These are the activations of a small neural network, seen along a few directions. Each row is one input.
Each table varies a few parts of the input and shows all the possible inputs, shuffled.
Descriptions start from the smaller parts, as in this example, which fits no table here: one of 2 separate values, together with either a single point or one of 9 places around a ring or (one of 5 places around a ring, together with one of 6 places along a line).
Shared parts are said once, and a part with two or three values counts as separate values.

A family of inputs:
row 1: |   4 |  -4 |   0 |  13 |   1 |   6 | -20 |   2 |  -4 |  22 | -13 |  -8 |   7 |  22 |
row 2: |  -8 |  -4 |  -4 | -23 |  20 |   3 |  -3 |   9 | -16 |  20 |  20 |  -5 |  18 |  15 |
row 3: | -16 |  -5 |  -8 |   0 |   9 |   3 |  -9 |  -6 |  -2 |  32 |   4 | -11 |  22 |  10 |
row 4: | -19 |   3 | -16 |  -9 |  -7 |   1 |   5 | -11 |   2 |  15 |  -9 |  -8 |  21 |  -8 |
row 5: |   9 |   8 |  -4 |  16 | -16 |   4 | -12 |   8 |   3 |   5 | -31 |   4 |  -9 |   8 |
row 6: | -10 |   4 | -10 | -31 |   2 |   0 |  13 |   3 | -11 |   6 |   6 |  -3 |  17 |  -4 |
row 7: |  17 |  10 |   2 |  -6 |  -6 |   5 |  -3 |  23 | -12 |  -5 | -16 |   9 | -13 |  13 |
row 8: |   6 |  16 |  -4 | -24 |  -3 |  -3 |  19 |  11 |   0 |  -9 | -15 |   5 |  -3 |  -3 |
row 9: |   8 | -22 |  27 |  27 |   5 | -14 |  10 | -18 |  17 | -54 |  48 |  13 | -34 | -33 |
row 10: |  -3 |  17 |  -9 |  -2 | -12 |  -3 |  10 |  -5 |  12 |   0 | -30 |   0 |   1 |  -8 |
row 11: |  12 |  -2 |   4 |  -8 |  12 |   6 | -12 |  17 | -20 |  10 |   3 |  -4 |   3 |  27 |
row 12: |   1 | -22 |  23 |  47 |  -5 |  -8 |   2 | -32 |  30 | -42 |  32 |   8 | -30 | -39 |
Question: The inputs of row 11 and row 1 match in every part but one. If row 7 is changed in the same way as row 11 into row 1, which row does it become?
Answer: row 5
Question: Describe the family of inputs behind these rows.
Answer: one of 2 separate values, together with either a single point or one of 5 places around a ring
Question: Which other rows does row 3 become when the choice among 2 separate values takes its other values? List them by row number.
Answer: row 2

A family of inputs:
row 13: |  21 |  -1 |  10 |  17 |   3 |  -3 |  -5 |   6 | -26 | -38 |  26 |   4 | -18 |  -3 |
row 14: |   0 | -16 |  17 |   6 |  -3 |  20 |  11 |  -3 |  24 | -20 |   7 |   8 | -27 |  -9 |
row 15: |  -4 | -24 |  -7 |  16 | -29 | -16 |   9 |   0 |   7 |  -6 |  15 |   6 | -16 | -25 |
row 16: |   9 | -10 | -13 |   8 | -26 |  14 | -29 |   8 | -27 |  12 | -26 | -12 |  21 |  20 |
row 17: |  18 |  10 |  23 |  14 |  15 |  22 |   5 |  -4 |  -9 | -27 |  18 |  -5 | -24 | -11 |
row 18: |  -7 | -14 |   5 |  13 | -16 |   8 |  20 | -10 |  23 |   4 |   6 |  -2 | -20 | -33 |
row 19: |  -1 |  12 |  -1 |  18 |  16 | -23 | -12 | -26 |  24 | -19 |   8 |   6 |  -2 | -21 |
row 20: |  -9 |   3 |   4 |  20 |  14 |  25 |  -1 |  -4 |  16 | -30 |  15 |  -1 | -23 |  -7 |
row 21: |  -8 |  25 | -20 | -25 |  -5 |  -3 | -12 |  46 | -18 |  37 | -13 |  18 |   6 |  26 |
row 22: |  -3 |  33 | -12 | -20 |  14 | -13 |   1 |  28 |   3 |  42 | -23 |   5 |   9 |  38 |
row 23: |  -4 |   4 | -14 |  14 |  -5 | -13 | -20 | -14 |   2 | -25 |  19 |  20 |  -5 | -29 |
row 24: |   4 |  -6 |   9 |  -1 |  -6 |   9 |   0 | -17 |  29 |  -6 |   3 |  16 | -18 | -33 |
row 25: |   5 |  15 | -12 | -28 | -10 |  -9 |   5 | -13 |  -6 |   4 | -38 | -30 |  28 |  20 |
row 26: |  -5 |   1 |   6 |  26 |  22 | -11 |  -4 |  -5 |  21 | -35 |  11 |  -6 | -12 |   7 |
row 27: |  31 | -11 |  38 |   5 |   6 | -21 |  15 |  -6 |   7 | -21 |   6 |   2 | -16 |  -2 |
row 28: |  28 |  -9 |  36 |  -1 |  -2 |  15 |  18 |  -5 |   0 | -16 |  11 |   7 | -28 | -17 |
row 29: |  31 | -19 |  23 |   1 | -15 | -10 |   7 |   6 | -15 | -27 |  19 |  15 | -22 |  -9 |
row 30: | -21 | -32 | -11 | -29 |  23 |  -1 | -15 |   0 | -32 |  30 |  58 | -12 |  36 |  13 |
row 31: |  -9 |  20 | -31 | -48 |  -5 |  -7 |  12 |  28 | -28 |   8 | -26 |   6 |  19 |  10 |
row 32: |   7 |   9 |  -4 |  12 |  12 |  -6 | -23 |  11 |  -4 |  45 | -34 |  -3 |   2 |  41 |
row 33: |   7 | -15 |  -3 |   1 | -19 | -16 | -11 |  -7 |  14 | -16 |  12 |  24 | -14 | -25 |
row 34: |  -7 |  -8 |  -9 |  23 |   1 |   0 | -11 |   7 |   0 | -41 |  23 |   7 | -17 |   1 |
row 35: |  -1 |  14 | -10 | -32 | -15 |  26 |   8 |  -4 | -11 |   8 | -36 | -23 |  25 |   0 |
row 36: |  21 |   7 |  26 |  20 |  22 | -14 |   2 |  -5 |  -3 | -32 |  13 |  -9 | -13 |   3 |
row 37: |   8 |  -9 |  10 |   5 |   3 | -27 |  -2 | -19 |  35 | -10 |  -1 |  11 |  -9 | -18 |
row 38: | -18 | -23 |   2 | -26 |  42 | -10 |  -4 | -13 | -10 |  35 |  49 | -25 |  42 |  23 |
row 39: |   4 | -18 |  19 |  12 |   5 | -16 |   8 |  -4 |  30 | -24 |   3 |   3 | -16 |   6 |
row 40: | -25 | -22 |   4 | -31 |  34 |  25 |  -1 |  -8 | -17 |  40 |  49 | -19 |  36 |   6 |
row 41: |   3 | -26 |   4 |   8 | -17 |  -6 |   0 |   9 |   9 | -30 |  16 |  16 | -21 |  -1 |
row 42: |  -3 |  29 | -24 | -44 |  12 | -16 |  25 |  10 |  -6 |  15 | -35 |  -7 |  23 |  22 |
row 43: |  14 |   0 |  -4 |  12 |  -7 |   4 | -16 | -10 |  -4 |  18 | -36 | -25 |  24 |  33 |
row 44: |   3 |   0 | -15 |   7 |  -7 |   5 | -35 |  27 | -25 |  39 | -24 |  10 |  -1 |  30 |
row 45: |  -6 |  15 |  -2 |  12 |   9 |  13 | -10 | -24 |  19 | -15 |  11 |  11 | -10 | -37 |
row 46: |   9 |   0 |  -3 |   7 | -13 |  38 | -13 |  -1 | -10 |  21 | -33 | -19 |  21 |  14 |
row 47: |  -8 |  29 | -23 | -48 |   8 |  19 |  28 |  20 | -10 |  19 | -33 |   0 |  21 |   3 |
row 48: |  -2 |   5 | -19 | -33 | -28 |   1 |  -7 |   6 | -29 |  -2 | -29 | -16 |  25 |   7 |
row 49: | -28 |   6 |   6 |  26 | -11 |  11 |  24 | -23 |   6 |  -5 |  11 |   3 |  -3 | -31 |
row 50: | -22 |   4 |   7 |  33 |  -3 | -24 |  21 | -24 |  11 |  -9 |   8 |  -2 |   4 | -16 |
row 51: |  -8 |  33 | -11 | -25 |   8 |  21 |   4 |  38 |  -2 |  46 | -19 |  11 |   6 |  21 |
row 52: |   3 |   9 |  -4 |   7 |   7 |  30 | -20 |  20 |  -9 |  48 | -30 |   3 |  -2 |  24 |
row 53: | -25 |  -4 |  -5 |  28 | -23 | -13 |  11 | -12 | -10 | -14 |  18 |  12 |   1 | -25 |
row 54: |  -2 | -17 |   6 |  20 |  -8 | -27 |  18 | -12 |  28 |   0 |   2 |  -7 | -12 | -18 |
Question: The inputs of row 19 and row 45 match in every part but one. If row 36 is changed in the same way as row 19 into row 45, which row does it become?
Answer: row 17
Question: The inputs of row 41 and row 14 match in every part but one. If row 34 is changed in the same way as row 41 into row 14, which row does it become?
Answer: row 20
Question: Describe the family of inputs behind these rows.
Answer: one of 3 separate values, together with either a single point or one of 5 places around a ring or (one of 2 separate values, together with one of 4 places along a line)
Question: Which other rows does row 47 become when the choice among 3 separate values takes its other values? List them by row number.
Answer: row 31, row 42
Question: Which other rows does row 29 become when the choice among 3 separate values takes its other values? List them by row number.
Answer: row 27, row 28

A family of inputs:
row 55: |  -2 |  25 | -20 | -33 |   7 |  11 |  -2 |  33 | -17 |  37 | -31 |   3 |  13 |  29 |
row 56: |  -8 |   6 | -18 | -25 |   1 |   9 |  -9 |   4 | -19 |  46 | -26 | -25 |  39 |  29 |
row 57: |  14 |   3 |   9 |  14 | -18 |   2 |   4 |  -2 |   5 | -25 | -13 |  10 | -20 | -15 |
row 58: |  11 |   7 |  11 |  29 |  -7 |  -7 |   0 | -15 |  22 | -17 | -20 |   2 | -17 |  -7 |
row 59: |  18 |  10 |  11 |   8 |  -7 |  -3 |  10 |   1 |   7 | -30 | -11 |   7 | -24 | -12 |
row 60: |  -9 |  -4 |   6 |  -5 |  11 |  -5 |  18 | -10 |   6 | -17 |  32 |   3 |  -5 | -23 |
row 61: |  -7 |  18 | -22 | -13 |  -4 |  11 | -13 |  22 |  -9 |  52 | -37 |  -3 |  19 |  27 |
row 62: | -17 | -15 |   3 |  14 |   2 |  -6 |   7 | -23 |  15 |  -2 |  24 |  -2 |   0 | -24 |
row 63: |  -7 |  -6 |   7 |  -9 |  10 | -15 |  19 |  -8 |   7 | -18 |  32 |   5 |  -4 | -19 |
row 64: | -13 | -10 |   5 |   1 |   0 |  -1 |  14 | -13 |   5 | -12 |  30 |   5 |  -2 | -25 |
row 65: |  -8 |  13 | -14 | -23 |  11 |   5 |  -6 |   2 | -13 |  43 | -27 | -26 |  41 |  34 |
row 66: |  -6 |   8 | -16 | -40 |   1 |  14 |  -3 |  12 | -29 |  36 | -21 | -17 |  37 |  28 |
row 67: |   5 | -11 |  13 |   2 |  19 |   0 |  -2 |  -1 |  -2 | -13 |  37 |   3 | -10 |  -4 |
row 68: |   1 |  11 | -15 | -49 |  12 |   2 |   5 |  17 | -26 |  30 | -19 | -15 |  36 |  34 |
row 69: |  -8 |  -3 |  -2 |  13 | -14 |  -5 |  10 | -20 |  24 | -13 |  -5 |   1 |  -8 | -27 |
row 70: |  20 |   7 |  12 |   5 |  -8 | -13 |  11 |   3 |   8 | -31 | -11 |   9 | -23 |  -9 |
row 71: |  20 |  -7 |  18 |  10 |   5 |  -8 |  -2 |   9 |  -1 | -23 |  12 |   6 | -22 |   8 |
row 72: |  -9 |  -3 |  -8 |   8 | -21 |  -3 |   7 | -14 |  10 | -23 |   0 |   6 |  -6 | -29 |
row 73: |  -1 |   7 |   2 |  -6 |  -4 |  -4 |  21 |  -7 |  15 | -29 |   2 |   6 | -13 | -26 |
row 74: |  -6 |  20 | -21 | -29 |  -4 |  14 |  -8 |  30 | -19 |  42 | -32 |   5 |  16 |  27 |
row 75: |   7 | -13 |  14 |  -2 |  18 |  -9 |  -1 |   1 |  -2 | -14 |  37 |   5 |  -9 |   0 |
row 76: |  12 | -17 |  14 |  33 |  -2 |   2 | -14 |  -4 |   7 |  -8 |   5 |   0 | -18 |   4 |
row 77: |  -7 |  25 | -19 | -12 |   6 |   7 | -11 |  19 |  -2 |  49 | -38 |  -3 |  20 |  32 |
row 78: |  11 |   0 |   1 |  22 | -24 |  -1 |  -4 |  -5 |   2 | -25 | -13 |   8 | -16 | -15 |
row 79: | -18 |  -7 |   6 |  16 |  12 | -11 |   9 | -26 |  22 |  -5 |  23 |  -3 |   1 | -18 |
row 80: |  -3 | -15 |  15 |  23 |  20 |  -6 | -11 | -16 |  13 |  -1 |  28 |  -2 |  -4 |  -1 |
row 81: |  10 | -16 |   8 |  27 | -10 |   4 | -17 |   3 |  -6 | -18 |  10 |   5 | -15 |   2 |
row 82: |   1 | -17 |  12 |   8 |   9 |   4 |  -7 |  -4 |  -4 |  -8 |  35 |   5 |  -7 |  -7 |
row 83: |  11 |  -9 |  18 |  35 |   8 |  -2 | -13 |  -7 |  13 | -10 |   3 |  -1 | -17 |   9 |
row 84: | -17 | -14 |  -4 |   9 |  -6 |  -5 |   5 | -16 |   1 | -12 |  29 |   3 |   2 | -26 |
row 85: |  -2 |  13 | -15 | -45 |  13 |  10 |   3 |  15 | -27 |  31 | -20 | -19 |  35 |  31 |
row 86: |   1 |   5 |   3 |  -9 |  -5 | -14 |  22 |  -5 |  16 | -29 |   3 |   8 | -12 | -22 |
row 87: |   0 |  23 | -19 | -37 |   7 |   3 |   0 |  35 | -17 |  37 | -30 |   6 |  14 |  32 |
row 88: |  -9 |  18 | -30 | -21 | -11 |  12 | -16 |  28 | -23 |  42 | -32 |   2 |  19 |  26 |
row 89: |  14 | -12 |  16 |  19 |  -5 |   6 |  -9 |   5 |  -3 | -18 |  11 |   6 | -20 |   2 |
row 90: |  -8 |   4 |   2 |  15 |  -3 | -10 |  11 | -23 |  30 | -15 |  -6 |   0 |  -7 | -21 |
row 91: |  -3 | -21 |   4 |  16 |   3 |   0 | -15 |  -6 |  -7 |  -8 |  34 |   3 |  -3 |  -8 |
row 92: |  -9 |   6 | -25 | -32 |  -5 |  11 | -11 |  10 | -33 |  36 | -21 | -20 |  41 |  27 |
row 93: |  -5 |   1 |   0 |   0 | -15 |   0 |  16 | -10 |  14 | -23 |   1 |   8 |  -9 | -29 |
row 94: |  -3 | -22 |  11 |  22 |  11 |  -1 | -13 | -12 |   7 |   1 |  29 |  -1 |  -5 |  -6 |
row 95: |  12 |  -1 |   7 |  28 | -16 |  -3 |  -1 | -12 |  15 | -15 | -18 |   3 | -18 | -13 |
row 96: |  18 |  -5 |  17 |  14 |   6 |   3 |  -3 |   8 |  -2 | -22 |  12 |   4 | -23 |   5 |
Question: The inputs of row 69 and row 90 match in every part but one. If row 95 is changed in the same way as row 69 into row 90, which row does it become?
Answer: row 58
Question: Describe the family of inputs behind these rows.
Answer: one of 6 places along a line, together with either one of 2 separate values or one of 5 places around a ring
Question: Which other rows does row 88 become when the choice among 2 separate values takes its other values? List them by row number.
Answer: row 92
Question: Which other rows does row 56 become when the choice among 2 separate values takes its other values? List them by row number.
Answer: row 61
